Each row below is a small network's average activation on inputs in which a field has the value named, seen along a few directions.
Values that are neighbours, or in one group, have similar rows; names and order tell nothing.
(in the rows, 500 means zero)
Random noise pushes rows far along 4 fixed directions. That doesn't count. These rows show it; they differ only by the noise:
[725 726 564 325 675 536 674 786 480 386 235 453 702 848 384 572 499 246
 512 524]
[635 324 645 522 506 468 366 453 618 404 329 606 611 403 193  93 297 501
 389 557]
[411 289 639 485 433 341 324 292 243 684 617 686 517 359 581 630 456 601
 567 509]
[712 636 471 399 470 624 519 644 698 290 331 508 545 520 285 231 357 342
 481 586]
[439 596 475 410 479 490 619 400 316 664 810 460 429 583 685 950 677 490
 705 410]
[512 455 474 554 443 578 581 287 672 519 823 396 382 413 355 453 564 575
 573 391]


REBEV, 11 values:
fif: [518 589 367 418 487 484 466 476 509 515 606 389 445 515 576 648 680 474
 527 473]
tuv: [440 507 387 717 548 611 713 510 746 411 533 308 403 503 370 287 426 589
 395 390]
nove: [468 392 511 623 569 406 471 614 546 522 321 468 523 476 514 376 523 612
 339 469]
sikir: [580 742 294 459 429 690 707 445 744 420 796 246 367 542 390 603 730 461
 603 404]
boluf: [481 298 612 631 744 449 572 499 663 529 421 331 572 652 266 361 719 607
 263 356]
vara: [580 409 620 448 490 438 373 510 427 457 351 632 602 458 372 348 345 449
 462 590]
vitir: [367 518 425 583 332 609 490 302 477 558 792 529 353 342 657 538 499 527
 626 476]
pami: [524 777 324 458 436 685 644 661 633 325 361 473 472 568 606 426 370 367
 521 561]
peze: [497 233 647 642 645 350 375 450 566 509 425 455 552 496 402 366 612 616
 326 463]
kure: [486 519 456 511 375 612 488 402 587 452 644 527 427 324 499 410 367 531
 574 568]
dis: [307 344 647 598 680 295 424 637 249 655 215 631 627 626 675 586 453 604
 414 522]
REBEV is arranged as a ring.
Going along REBEV from tuv by way of its neighbour dis, in what order are sikir, vara, vitir, peze met?
Answer: peze, sikir, vara, vitir
Fewest steps between kure and fif?
Answer: 3

PATOL, 16 values:
bagen: [578 690 522 368 484 606 414 563 423 434 583 557 552 489 658 652 529 350
 649 659]
rizot: [503 396 670 792 654 468 615 534 664 432 285 487 583 640 171 102 329 588
 390 367]
bes: [347 307 568 568 596 331 545 553 405 732 662 473 411 537 537 744 756 689
 479 343]
fanos: [492 480 597 366 648 480 464 438 368 469 260 536 769 634 378 512 508 411
 358 511]
masug: [613 545 511 362 605 430 537 575 500 539 529 379 517 596 377 698 588 513
 552 465]
vofu: [712 484 615 496 603 404 392 859 618 316  78 574 604 487 435 148 139 436
 358 734]
loga: [513 507 432 474 453 565 437 583 531 327 112 547 506 526 555 342 420 406
 317 570]
rugib: [546 306 749 738 783 422 661 485 609 591 564 338 679 760 474 444 750 555
 413 293]
fam: [551 651 401 556 519 658 558 614 540 319 281 465 619 538 589 294 359 385
 435 632]
git: [583 343 560 521 452 426 431 335 551 576 661 441 489 455 349 441 728 489
 431 392]
bib: [405 416 476 578 426 543 608 223 562 566 872 411 374 385 328 497 393 635
 646 414]
muko: [621 661 476 417 466 697 587 485 591 362 431 573 583 605 481 343 415 274
 557 543]
tima: [655 617 404 552 676 568 485 725 700 298 230 273 538 647 366 316 585 355
 336 532]
mumep: [675 634 584 357 421 476 437 730 497 461 360 647 550 482 469 493 332 347
 635 595]
nelav: [483 461 339 473 241 542 551 266 662 445 743 545 309 268 319 341 439 639
 460 420]
fabof: [329 406 398 534 497 506 475 486 572 534 397 514 451 392 368 316 393 676
 400 543]
PATOL is arranged as a network in which each value has 4 neighbours.
Which values are neighbours of fabof? Give them in the order they are listed.
Answer: rizot, bes, loga, nelav
Which values are neighbours of muko? Give them in the order they are listed.
Answer: bagen, fanos, fam, bib
Fewest steps between rugib and masug?
Answer: 3
